| +5.21 | +1.85 | -1.05 | +7.11 | : perob
| +0.90 | -8.04 | -6.80 | +0.87 | : dozi
| -3.56 | -2.06 | -1.68 | +1.10 | : Bef
| -1.37 | +0.30 | +6.01 | -2.16 | : zata
| -6.80 | -2.81 | +2.96 | -2.82 | : Dalid
| -5.19 | -6.79 | +4.10 | -1.13 | : Vez
| -9.42 | +0.44 | -2.82 | -1.38 | : pem
| +0.28 | -4.97 | +0.79 | -5.63 | : puvev
| -1.02 | -2.90 | +3.12 | +2.25 | : vakob
| -0.48 | +0.23 | -6.79 | -5.16 | : Lesa
| +2.22 | +5.42 | -7.13 | -4.64 | : veg
common pem Dalid:  => | -2.82 |
common dozi Dalid:  => | -6.80 |
common Lesa Vez:  => | -6.79 |

